Each row below holds a small network's activations on one input, seen along a few directions.
Each table varies a few parts of the input and shows all the possible inputs, shuffled.
Descriptions start from the smaller parts, as in this example, which fits no table here: ring(5) and (point or (values(2) and line(4)) or ring(9)).
Shared parts are said once, and a part with two or three values counts as separate values.
In the rows, 128 means zero.

Other details of the inputs shift rows strongly along two fixed directions, in all tables alike. That doesn't count.

Table:
R1: [ 90   8 176 145 139 110 169 104 150  78 154 180 208 137 123 133]
R2: [114 114 146 120 105 145 134 151  67  99  52 112  46 117 168  90]
R3: [111  52 149 131 126 135 139 149  91  87 147 141 111 136 133  89]
R4: [ 99 122 154 147 117 101 169 156  91  90 110  95  55 133 181  77]
R5: [143 162 109 126 134 133 101 124 168 134 146 153 186 125  83 193]
R6: [ 93  22 178 129 118 128 141 121 135  58 123 205 180 132  88 164]
R7: [100 124 162 141 106 106 160 151  89  92 113 105  45 139 176  80]
R8: [163 218  91 136 139 116 127 118 131 203 154  55  96 131 179  75]
R9: [101 130 164 140 102 111 157 148  86  92  78 113  44 132 171  97]
R10: [ 99 124 156 144 111 109 159 161  86  86 112 100  49 136 179  83]
R11: [105  15 151 132 136 141 138 140 104  77 162 171 157 137 101 114]
R12: [109  25 158 109 118 159 120 129 108  71  89 188 157 117 101 145]
R13: [154 126 103 100 135 164  82 102 160 149 130 176 206 117  56 195]
R14: [111  61 160 109 113 148 130 127  96  91  71 159 110 121 129 118]
R15: [140 157 110 128 131 134  99 114 175 140 147 153 181 128  85 191]
R16: [155 135  90 124 153 137 104 122 156 157 192 135 189 129  83 145]
R17: [117 106 158 126 110 130 154 121  89 122  49 101  70 116 199  70]
R18: [136 150 104 135 145 120 116 113 179 146 179 137 187 133  91 169]
R19: [149 249  99 132 124 116 117 144 132 165 106  76  78 125 154 137]
R20: [154 167  87 129 142 135 104 125 145 180 178 103 137 133 117 122]
R21: [ 92  40 168 137 123 127 146 136 121  59 114 183 159 130 104 156]
R22: [106  14 159 125 135 135 141 128 111  85 159 174 156 141 103 109]
R23: [ 91  13 173 133 134 117 156 121 135  66 156 191 185 137  95 147]
R24: [165 228  87 124 126 130 105 139 116 186 158  70  69 134 147  91]
R25: [149 243  94 136 133 108 128 145 131 169 142  64  79 129 159 120]
R26: [ 93  72 165 140 119 114 158 139 107  78 134 146 110 141 133 114]
R27: [142 140 116 121 140 127 110 106 179 141 153 170 211 125  68 201]
R28: [151 242 103 143 136  97 145 128 141 181 139  57 102 129 183 103]
R29: [108  48 150 134 123 136 136 139  98  93 149 141 106 139 135  87]
R30: [111 110 147 122 102 146 131 142  74 105  54 112  41 120 171  89]
R31: [113 110 149 119  99 146 127 141  77 103  54 113  41 119 173  87]
R32: [101  74 174 143 124 106 173 125 120  87  95 142 141 125 162 114]
R33: [142 135 120 131 151 111 133  92 189 154 184 152 234 132  95 168]
R34: [117 115 154 113  97 143 131 141  72 104  53 118  42 119 168  85]
R35: [138 190  99 138 135 122 113 127 156 155 167 110 134 137 115 154]
R36: [148 247  98 135 123 113 121 144 133 171 107  73  80 122 157 133]
R37: [165 232  86 109 124 145  99 135 115 180  82  78  78 109 150 126]
R38: [162 225  82 127 138 129 109 147 116 183 154  64  76 133 151  95]
R39: [145 139 125 128 144 117 128  89 189 153 150 162 234 124  91 184]
R40: [152 111  94 122 155 144  97 109 167 160 202 152 208 133  71 160]
R41: [116 112 146 120 108 137 140 146  75 102  50 108  52 113 173  83]
R42: [ 98 123 156 143 118 106 164 159  88  90 109  98  52 138 181  83]
R43: [146 197 103 132 133 119 116 128 157 150 129 116 145 121 115 163]
R44: [115  58 162 119 123 137 150 117 104 101  69 145 140 114 156 104]
R45: [154 125  99 100 143 164  82 110 162 145 126 171 213 114  63 196]
R46: [158 175  91 123 139 137 103 127 135 172 179 112 133 136 104 126]
R47: [158 175  94 107 130 154  90 113 144 170 105 122 138 113 112 158]
R48: [153 139  97 108 136 157  87 103 163 157 120 151 186 113  82 176]
R49: [ 94 115 156 149 113 104 165 150  96 101 112  95  51 137 185  78]
R50: [147 196 104 129 135 121 115 129 153 152 129 118 144 122 116 168]
R51: [ 96  74 171 136 113 114 157 134 114  84  98 152 115 129 137 124]
R52: [ 90  34 172 134 129 117 155 128 128  69 146 176 159 141 109 136]
R53: [150 118  99 106 138 163  83 101 170 157 128 167 210 114  68 191]
R54: [110  22 163 107 121 151 130 116 111  83  88 188 158 117 102 140]
R55: [146 243  99 136 126 105 129 137 135 179 142  67  77 133 157 114]
R56: [ 98  70 175 146 121 107 170 115 126  93  96 142 136 129 164 113]
R57: [151 121 100 102 140 165  79 101 169 151 127 171 208 118  66 195]
R58: [ 95 119 157 146 115 107 161 150  95  95 110  98  47 141 183  82]
R59: [ 97 124 154 147 114 108 163 161  83  88 112  99  49 137 176  85]
R60: [ 93  72 167 138 117 120 148 134 117  78  97 151 111 133 140 130]
R61: [139 155 109 132 137 126 109 110 179 144 145 147 186 125  88 185]
R62: [150 250 105 129 120 113 118 135 135 171 107  81  74 128 152 134]
R63: [152 131  91 126 150 138 101 113 162 163 193 135 185 132  85 143]
R64: [108  23 162 110 120 148 131 115 115  81  87 186 159 116 100 135]
R65: [ 96 120 157 146 108 110 156 151  93  92 114 100  45 140 181  81]
R66: [158 179  92 107 131 153  93 124 139 168 103 120 144 110 110 156]
R67: [155 142 102 101 133 156  90 106 157 163 119 155 187 113  78 176]
R68: [157 134  91 121 155 140 103 124 152 159 192 136 188 129  84 150]
R69: [146 239  95 139 130 109 125 136 138 175 144  64  75 132 162 118]
R70: [110  11 161 135 144 124 160 118 118  94 158 162 187 133 130  95]
R71: [157 172  92 123 140 132 109 125 140 180 177 107 138 132 111 120]
R72: [141 191  99 135 140 116 122 135 155 157 163 105 144 130 120 149]
R73: [168 231 102 112 123 131 118 109 128 198  80  74  97 112 170 106]
R74: [166 223  96 130 137 112 131 118 126 204 153  59  97 131 174  73]
R75: [ 89  32 170 139 122 123 148 125 134  73 114 179 161 130 113 149]
R76: [ 99 122 160 144 113  98 170 146  93  96 111  99  52 136 178  74]
R77: [103  10 155 130 137 139 136 128 116  85 160 170 155 141 108 111]
R78: [ 95  70 166 139 117 117 153 132 116  81  99 150 112 129 142 128]
R79: [154 171  86 129 141 141  99 127 139 172 180 108 132 136 109 127]
R80: [102 128 164 140 105 103 164 144  93  95  76 109  51 128 175  89]
R81: [152 114  92 122 156 143 100 121 163 157 200 151 214 130  69 160]
R82: [155 116  99 116 153 140 102 109 163 160 201 157 209 132  66 159]
R83: [163 225  86 127 132 121 116 134 121 190 156  65  75 131 149  86]
R84: [138 157 108 132 134 133 103 115 172 142 148 152 181 129  83 193]
Each input here is: values(3) and line(4) and (point or line(6)).
The inputs of R59 and R2 match in every part but the line(4) part. If R28 is changed in the same way as R59 into R2, which row does it become? -> R44
The inputs of R55 and R67 match in every part but the line(4) part. If R42 is changed in the same way as R55 into R67, which row does it become? -> R45
The inputs of R18 and R48 match in every part but the line(4) part. If R49 is changed in the same way as R18 into R48, which row does it become? -> R53
Start at R29 and move only the line(6) part, one step at a time. The first step leads to R79. Which rows follow, in order? -> R77, R40, R20, R63
Which other rows does R51 become when the values(3) part takes its other values? List them by row number. -> R36, R75
Which other rows agree with R11 in the line(4) part and the values(3) part? List them by row number. -> R3, R16, R38, R68, R70, R81
Which other rows does R2 become when the values(3) part takes its other values? List them by row number. -> R13, R30
Which other rows agree with R33 in the line(4) part and the values(3) part? List them by row number. -> R7, R23, R26, R52, R55, R76

Table:
R85: [102  84 151 144 128 114 149 137 120  96 154 132 115 144 139 109]
R86: [113  48 147 134 139 125 149 129 124  99 150 152 170 129 123 114]
R87: [145 149 108 132 148 123 119 107 171 161 180 129 187 135 109 149]
R88: [154 207  97 116 124 142 100 139 125 161 105 104 100 119 126 144]
R89: [106  56 153 133 129 123 143 130 122  90 161 163 145 140 104 125]
R90: [ 96 128 160 146 112  99 162 146 114  88  94 120  80 131 159 122]
R91: [150 216  92 129 133 119 118 146 120 169 153  75  79 132 142 105]
R92: [109 117 150 125 106 134 134 142  96  98  80 126  72 126 153 112]
R93: [158 187 104 113 130 141 103 115 145 160 104 122 151 114 122 156]
R94: [112  52 156 130 132 123 149 116 125 102 149 161 160 135 116 116]
R95: [113  33 150 125 142 128 144 120 129  98 154 170 185 130 102 124]
R96: [145 203  94 143 138 118 120 142 135 161 167  83 107 136 142 120]
R97: [151 203  97 119 119 142  95 128 133 165 107 105  93 122 124 141]
R98: [115 112 153 122 108 134 139 127  99 110  69 123  87 121 164 104]
R99: [119 119 148 124 106 134 136 129  92 120  61 111  61 120 170  88]
R100: [136 144 120 130 144 117 123 101 191 142 145 162 224 122  83 200]
R101: [121 109 148 119 114 137 139 136  90 112  66 123  88 117 159 102]
R102: [106  26 147 135 142 130 138 135 134  79 175 178 191 135  88 142]
R103: [147 135  96 109 139 155  86 115 162 150 138 157 183 118  68 188]
R104: [153 130  99 106 141 154  92 101 165 162 126 154 197 113  80 179]
R105: [113 116 154 140 116 109 158 132  99 121 123 103  69 138 179  67]
R106: [114 119 149 125 110 133 135 147  92  92  77 126  76 123 154 114]
R107: [151 198  97 139 141 117 127 128 138 173 155  81 121 131 154 110]
R108: [145 182 103 134 133 120 112 124 151 162 181 113 131 141 113 137]
Describe the family of inputs behind these rows. -> values(2) and (point or ring(5) or ring(6))
Start at R103 and move only the ring(5) part, one step at a time. The first step leads to R97. Which rows follow, in order? -> R92, R106, R88
Which other rows agree with R87 in the values(2) part? List them by row number. -> R86, R93, R94, R95, R98, R99, R100, R101, R104, R105, R107

Table:
R109: [108  68 148 137 130 124 144 134 115  98 152 142 128 139 129 107]
R110: [144 217 104 137 136 107 118 114 189 159 147 125 177 128 104 196]
R111: [107  75 154 135 130 118 151 132 118  95 141 143 135 136 134 114]
R112: [114  71 151 122 120 139 133 124 113 102 101 153 130 124 128 122]
R113: [113  69 147 122 124 141 132 129 112 100 101 150 129 122 127 124]
R114: [104  73 152 139 130 117 151 132 122  96 137 141 135 134 135 117]
R115: [137 154 119 119 120 137 122 137  99 145 102  98  70 122 152  94]
R116: [142 110 107 125 152 132 111 109 173 145 196 161 217 134  68 170]
R117: [156 193  92 130 143 122 109 112 173 176 174 118 175 132 104 161]
R118: [144 208 113 121 114 130 124 144  91 157  83  67  35 121 182  84]
R119: [117  69 146 122 123 142 130 132 106 101 109 151 128 123 123 117]
R120: [145 201 107 123 113 136 117 146  88 160  95  66  28 124 177  77]
R121: [152 211 100 120 128 129 100 111 177 162 109 133 169 117  98 201]
R122: [109  72 151 139 130 118 150 135 116  97 145 143 134 135 131 110]
Describe the family of inputs behind these rows. -> values(2) and (point or line(6))
The inputs of R120 and R109 match in every part but the values(2) part. If R115 is changed in the same way as R120 into R109, which row does it become? -> R116
Which other rows does R112 become when the values(2) part takes its other values? List them by row number. -> R117

Table:
R123: [108  67 157 125 129 127 142 127 125  86 116 172 164 128 108 149]
R124: [121 126 133 138 122 121 147 152  90 123 124  95  74 130 169  72]
R125: [124 107 137 140 137 114 139 126 140 115 155 142 157 134 118 137]
R126: [161 184  93 114 134 147  95 117 147 167 139 121 153 121 105 156]
R127: [104  60 151 130 126 130 138 123 131  89 107 170 160 121 111 152]
R128: [118 101 129 135 145 121 138 136 138 110 158 136 164 132 121 141]
R129: [158 176  97 111 138 141 100 119 144 167 137 128 160 122 100 155]
R130: [153 171  98 123 139 131 108 106 158 172 161 119 158 130 110 136]
R131: [105 140 143 141 112 114 140 150 104 107 128 109  52 140 149 104]
R132: [152 214  95 122 121 133 111 134 112 175  93  74  65 115 160 108]
R133: [105 105 147 132 108 125 140 151  83 101 121 113  39 141 153  80]
R134: [156 172  84 123 153 137 105 129 150 168 173 109 162 128 112 141]
R135: [158 178  95 113 130 145  89 116 153 169 136 127 154 122 104 157]
R136: [100 100 157 148 118 107 167 155  91  92 118 107  80 133 172  81]
R137: [111  44 159 126 128 130 143 106 132 110 138 166 162 133 118 120]
R138: [122 112 136 125 124 132 120 122 144 114 122 155 156 127 112 156]
R139: [144 228 105 133 118 126 118 137 124 163  91  76  65 124 165 122]
R140: [120 147 141 128 117 117 148 144 106 116  83 104  76 120 163 106]
R141: [117  96 148 132 129 117 141 106 152 125 144 153 167 135 118 143]
R142: [117 104 149 121 115 129 146 143  86 107  79 113  71 119 162  85]
R143: [133  98 128 131 138 129 128 123 132 126 157 143 155 132 113 124]
R144: [130  96 128 120 129 149 111 119 133 124 115 151 154 124 106 146]
R145: [108  65 155 128 125 134 138 123 129  82 119 171 164 126 109 152]
R146: [145 182 105 131 137 116 119 108 168 163 160 118 161 132 114 149]
Describe the family of inputs behind these rows. -> values(2) and (point or line(5) or ring(6))
The inputs of R125 and R143 match in every part but the values(2) part. If R138 is changed in the same way as R125 into R143, which row does it become? -> R135
Start at R141 and move only the line(5) part, one step at a time. The first step leads to R146. Which rows follow, in order? -> R125, R136, R128

Table:
R147: [154 143  99 120 131 156  90 108 152 158 127 137 167 120 104 151]
R148: [146 145  97 114 140 148 103 108 151 168 128 118 152 121 120 142]
R149: [147 175 116 121 128 132 112 119 151 154 107 134 156 119 117 171]
R150: [105 150 160 146 106  99 162 138  93 113 101  95  24 144 184  76]
R151: [138 193 108 142 131 106 133 124 150 167 150 100 126 130 130 133]
R152: [119 101 141 137 129 115 155 151  89 114 128  96  75 129 175  60]
R153: [156 162  95 129 152 131 121 133 133 158 181 105 163 129 129 121]
R154: [140 160 110 138 148 107 130 127 165 147 168 119 174 130 117 146]
R155: [150 153 108 123 134 134 106 110 143 162 166 130 133 138 101 134]
R156: [109 120 127 130 117 137 127 180  70  89 100 105  40 127 152  97]
R157: [137 219  94 135 128 127 110 166 128 133 125  92  86 125 125 160]
R158: [ 97   7 170 119 115 141 126 110 126  80 159 196 156 144  86 130]
R159: [156 152 105 109 133 153  96 120 138 163 116 136 157 119 106 151]
R160: [115 122 140 140 114 116 157 146  80 129 115  86  43 130 179  54]
R161: [ 97  26 169 137 119 135 138 111 139  70 103 190 182 124 111 156]
R162: [ 98 142 164 138  94 107 151 135 103 107 110 108  30 146 173  85]
R163: [106  39 174 114 123 127 153 119 120  68  86 189 177 114 105 151]
R164: [135 166 110 126 137 127 118 107 166 158 119 118 154 120 129 162]
R165: [115  23 162 103 128 149 137 120 106  81  94 187 173 115  97 129]
R166: [141 162 110 139 153 114 134 129 157 140 178 120 191 135 121 150]
Describe the family of inputs behind these rows. -> values(2) and (point or line(4) or line(5))
Which other rows does R159 become when the line(4) part takes its other values? List them by row number. -> R147, R148, R165
Which other rows does R163 become when the line(4) part takes its other values? List them by row number. -> R149, R161, R164
